A small network was trained on made-up records. Each row is its average activation on records with the value named, seen along a few directions.
Related values have similar rows: they may be neighbours, one step apart, or belong to one group.
In the rows, zero is written as 500.
Strong random noise was added to every row along 8 fixed directions; ignore it. To show where, here is one row again and again, with new noise each time:
356 642 302 424 307 486 634 284 269 465 585 499 441 465 662 428 379 619 728 579
 90 229 505 577 645 658 554 439 743 484  64 736 614 392 212 141 513 664 626 531
797 710 485 394 431 631 435 409 460 508 538 501 407 664 679 479 499 364 414 426
370 487 324 657 747 242 526 458 372 351 548 402 682 756 212 457 430 494 425 551
671 481 597 809 384 635 415 841 488 629 332 562 438  83 601 675 377 586 611 713
800 587 466 275 186 377 323 421 687 281 602 290 777 239 347 501 740 280 132 646
728 531 552 462 538 594 474 504 498 465 539 631 275 637 658 545 473 512 576 311
422 748 309 321 453 565 566 354 342 507 611 507 488 772 710 410 392 479 551 399
377 418 463 504 458 426 526 700 470 442 528 492 598 406 636 531 408 550 564 540
496 490 393 702 658 374 441 474 547 376 480 553 548 481  40 559 521 615 480 506


Values of FUB:
kitat: 612 514 531 339 338 501 433 574 600 414 629 592 433 332 587 604 516 557 509 368
pebob: 683 491 514 602 537 244 563 541 427 415 896 484 328 430 210 917 632 671 561 430
bonud: 965 721 666 342 255 850 344 526 581 698 498 453 397 374 570 584 565 261 292 496
bub: 314 498 370 481 469 201 644 127 411 434 666 303 565 374 100 553 636 609 525 636
tupad: 491 782 375 796 409 571 422 541 467 743 425 504 660 222 300 576 485 539 398 760
gak: 541 524 518 579 612 500 530 375 400 508 584 568  72 675 467 662 445 637 754 287
valom: 465 657 528 355 340 836 518 269 615 724 327 546 340 382 705 377 596 485 607 558
saso: 349 577 364 659 659 384 509 432 437 540 568 518 463 512 353 580 502 654 581 570
nunar: 670 492 636 808 566 473 562 778 111 591 677 519 232 645 827 768 209 526 705 488
dizi: 242 311 616 204 306 698 473 502 800 556 248 703 459 176 665 276 572 652 630 313
vez: 640 518 552 482 300 361 500 672 292 564 597 101 653 344 738 644 416 328 418 708
gel: 450 373 644 699 689 609 612 437 419 603 373 659 374 742 641 434 487 470 579 529
The values of FUB form a network in which each value has 3 neighbours.
- Which values are neighbours of tupad? Give them in the order they are listed. => kitat, saso, gel
- Which values are neighbours of bub? Give them in the order they are listed. => pebob, valom, vez
Each value of FUB is a pair of two hidden parts, and every pair occurs once (2 first parts, 6 second parts).
- Changing only the second part turns gel into pebob. nunar has the same second part as gel; what does that change turn nunar into? => bonud
- Changing only the second part turns vez into dizi. bub has the same second part as vez; what does that change turn bub into? => saso
